Each row below holds a small network's activations on one input, seen along a few directions.
In each table, some parts of the input vary, and every possible input appears once, in random order.
A made-up example of a description, with smaller parts first: ring(8) and (point or line(9) or (values(2) and line(6))).
Shared parts are said once, and a part with two or three values counts as separate values.

Rows:
row 1: [-88, -64,  67,  30,  18,   5,  51,  49,  29, -46, -79, -46, -25, -27,  27,
  65,  21,  83,  42,  87]
row 2: [ -10,   13,   16,    9,  -20,   45,  -28,  -15,  -63,  -15,   41,   19,
  -58,  -34,   35, -100,   19,  -63,  102,   58]
row 3: [ 10,   5, -24,  -8,   6, -23,   0,  12,  33,  12,  -9,  -4,  40,  26, -22,
  44,  -5,  29, -68, -46]
row 4: [ 29,  20, -19, -13, -16, -45, -27,  -7,  26,  10,  20,  -1,  60,  36, -54,
  42, -10,  -8, -60, -74]
row 5: [ 21,   5, -24, -17,  26, -18, -23,  15,  13, -18,  -4,   4,  39,  43, -11,
  41,  13,  40, -60, -53]
row 6: [ 29,  12, -36, -11,  33,  60,  14, -20, -44,  11,  -6,  19, -56, -21,  60,
 -50,  18, -20,  28,  27]
row 7: [ 26,  26,  -8,  -2,  -6,  43,  31, -41, -37,  43,  20,  22, -56, -38,  29,
 -75, -19, -62,  43,  38]
row 8: [ 30,   4, -28,  -8,   6, -20,  10, -13,  35,  32,  -5,  -6,  32,  21, -24,
  35, -27,  12, -73, -51]
row 9: [ 20,  17, -26, -16,  12,  50, -28, -11, -64, -22,  25,  25, -49, -16,  57,
 -80,  41, -42,  68,  17]
row 10: [ 27,   9, -10, -13, -16, -38,  -5, -14,  33,  24,  19,   3,  52,  25, -59,
  34, -33,  -6, -67, -69]
row 11: [-103,  -71,   89,   38,  -20,  -53,   14,   67,   53,  -61,  -36,  -37,
   30,    4,  -29,   84,    7,   79,   28,   57]
row 12: [-10,  13,  17,  29, -18,  38,  31, -33, -32,  39,   0,  -1, -62, -60,  26,
 -81, -25, -61,  79,  83]
row 13: [ 18,  11, -14, -17,  -5, -45, -38,  11,  21,  -8,  15,   4,  53,  42, -36,
  39,   3,  19, -61, -74]
Describe the family of inputs behind these rows.
Answer: values(2) or ring(5) or ring(6)

Rows:
row 14: [   1,   14,    0,    8,    3,   74,   10,  -27,  -73,    5,   14,   19,
  -91,  -56,   70, -112,   17,  -63,  110,   84]
row 15: [-28, -19,  23,  12,  -2,  -6,  14,  14,  13, -10, -18, -13,  -2,  -7,  -1,
  19,   0,  20,  11,  25]
row 16: [-13, -11,   9,   3,   1, -11,  -1,  13,  12, -12,  -9,  -7,  11,   7,  -6,
  23,   4,  21,  -7,  -1]
row 17: [  0,   1,   6,   4,  -8,  -1,  10,  -8,   3,  13,   2,  -1,  -3,  -8,  -7,
  -5, -13, -11,   2,   7]
row 18: [  1,  -5,  -5,  -7,   7, -12,  -9,  11,  10, -12,  -3,  -1,  18,  17,  -6,
  25,   7,  21, -23, -22]
row 19: [ -6,  -8,   2,  -2,   4, -12,  -5,  12,  11, -12,  -6,  -4,  15,  13,  -7,
  24,   6,  21, -15, -12]
row 20: [-21, -15,  16,   8,  -1, -10,   5,  14,  13, -12, -13, -10,   6,   1,  -4,
  22,   2,  21,   1,  11]
row 21: [  6,   5,  -2,   0,  -6,  -5,   1,  -7,   4,  11,   5,   1,   5,   0,  -9,
  -2, -10,  -9,  -7,  -7]
row 22: [ 20,  12, -17,  -9,   0,  -6,  -9,  -8,   2,   9,   9,   6,  13,  11, -10,
   2,  -4,  -7, -24, -28]
row 23: [ 13,   9,  -9,  -4,  -3,  -6,  -5,  -7,   3,  10,   8,   3,  10,   6, -10,
   0,  -7,  -8, -16, -18]
row 24: [ 27,  15, -24, -13,   4,  -6, -12,  -8,   1,  10,  11,   8,  16,  16,  -9,
   3,  -2,  -6, -31, -37]
Describe the family of inputs behind these rows.
Answer: point or (values(2) and line(5))
A walk changes only the line(5) part. It starts at row 24 and steps to row 22. List the rest of the walk in order.
Answer: row 23, row 21, row 17

Rows:
row 25: [-10, -32,  -3, -22,  25, -30, -24,  42,  29, -57, -17,  -7,  49,  50, -11,
  84,  34,  75, -54, -56]
row 26: [  1,   3,  -8,   6,   0,  30,  19, -12, -17,  18,   0,   5, -36, -26,  28,
 -40,  -4, -23,  30,  33]
row 27: [ -5,   6,  -9,   9,   6,  26,   0,  -3, -21,   0, -12,  -6, -30, -21,  31,
 -30,  15, -13,  36,  32]
row 28: [ -2,   8,  -4,   6,   2,  27,  -4,  -7, -28,  -2,  -2,   0, -33, -22,  29,
 -40,  14, -22,  45,  32]
row 29: [ 31,  13, -42, -29,  25, -24, -31,  19,  15, -16,   1,  10,  48,  52, -10,
  48,  23,  40, -78, -79]
row 30: [-12, -11,  21,   5, -32, -73,  19,   8,  76,  24, -10, -25,  74,  23, -81,
  92, -42,  26, -80, -53]
row 31: [  6,  13,   3,   0,  -1,  29,  -9, -15, -40,  -6,  15,  11, -35, -20,  24,
 -52,  12, -36,  55,  30]
row 32: [  1,  11,   0,   3,   0,  28,  -7, -11, -35,  -4,   7,   6, -35, -21,  27,
 -47,  13, -30,  51,  31]
row 33: [  47,   20,  -31,  -13,    0,  -41,   -7,  -19,   41,   39,    7,   -2,
   62,   38,  -57,   48,  -38,    6, -103,  -85]
row 34: [-24, -14,  18,  10, -18, -56, -26,  30,  43, -18,   3, -14,  60,  34, -50,
  56,  -7,  37, -43, -34]
row 35: [ 11,   9,   5,  -3,  -7,  32,   9, -23, -36,  10,  26,  22, -41, -24,  21,
 -60,  -5, -44,  48,  31]
row 36: [  3,   5,  -2,   3,  -3,  31,  14, -16, -24,  15,  10,  11, -39, -26,  26,
 -50,  -4, -31,  38,  33]
row 37: [-53, -38,  49,  25,   7, -10,  37,  27,  28, -17, -44, -26,  -4, -11,   0,
  46,  -6,  53,  12,  53]
row 38: [  7,   7,   2,   0,  -5,  31,  11, -20, -31,  12,  18,  16, -40, -25,  24,
 -56,  -5, -38,  44,  32]
Describe the family of inputs behind these rows.
Answer: point or ring(5) or (values(2) and line(4))
Which other rows does row 36 become when the line(4) part takes its other values? List them by row number.
Answer: row 26, row 35, row 38
A walk changes only the ring(5) part. It starts at row 34 and steps to row 25. List the rest of the walk in order.
Answer: row 29, row 33, row 30

Rows:
row 39: [ 53,  35,  -9, -15, -39, -30,  13, -50,  18,  71,  58,  29,  33,  10, -68,
 -16, -70, -62, -59, -61]
row 40: [ -7,   6,  24,   1, -29,  23, -18, -17, -47, -18,  40,  16, -37, -30,  11,
 -67,  13, -64,  92,  36]
row 41: [-35,  -1,   5,  22,  -3, -50, -57,  48,  27, -40, -17, -28,  55,  37, -25,
  50,  28,  50, -24, -18]
row 42: [-35, -11,  30,  43,   2,  24,  51,  -9,   6,  34, -45, -28, -44, -49,  19,
 -19, -31,   2,  37,  89]
row 43: [-34, -33,  61,  19,  -4,  20,  59,  -7,  -4,   6,  -5,   5, -45, -34,  11,
 -17, -32,   0,  52,  81]
row 44: [ 33,  26, -67, -20,  45,  54, -23,   3, -48,  -8,  -5,  20, -38,   2,  76,
 -54,  48,  -1,   8,  -2]
row 45: [-38, -29,  32,   1, -12, -47, -49,  48,  21, -61,  18,  -1,  51,  42, -33,
  43,  20,  47, -11, -28]
row 46: [ 31,  -2, -35, -37,  36,  56, -16,   3, -53, -31,  32,  47, -42,  12,  65,
 -51,  41,  -1,  21,  -7]
row 47: [-46, -30,  23,  25,  -6, -23,  45,  23,  55,   9, -56, -43,  17, -14, -15,
  69, -12,  44, -20,  26]
row 48: [ 34,  -7, -17, -43,  37,   3, -13,   4,  -7, -37,   4,  18,  17,  40,   5,
  43,  27,  35, -43, -62]
row 49: [ 39,  16, -50, -23,  45,   2, -20,   4,   1, -14, -32,  -9,  24,  32,  12,
  44,  32,  35, -57, -57]
row 50: [ 60,  48, -44,   3, -32, -28,   8, -55,  29,  96,  26,   1,  35,   0, -57,
 -16, -69, -64, -73, -59]
row 51: [-48, -51,  54,   3, -15, -27,  48,  24,  44, -14, -20, -13,  11,  -6, -22,
  64, -14,  41,  -3,  18]
row 52: [ -5,  34,  -4,  21, -23,  23, -28, -19, -42,   8,   2, -15, -37, -41,  22,
 -71,  19, -64,  80,  44]
The inputs of row 48 and row 49 match in every part but one. If row 46 is changed in the same way as row 48 into row 49, which row does it become?
Answer: row 44
Describe the family of inputs behind these rows.
Answer: values(2) and (point or ring(6))
Which other rows does row 47 become when the values(2) part takes its other values? List them by row number.
Answer: row 51
Which other rows does row 40 become when the values(2) part takes its other values? List them by row number.
Answer: row 52
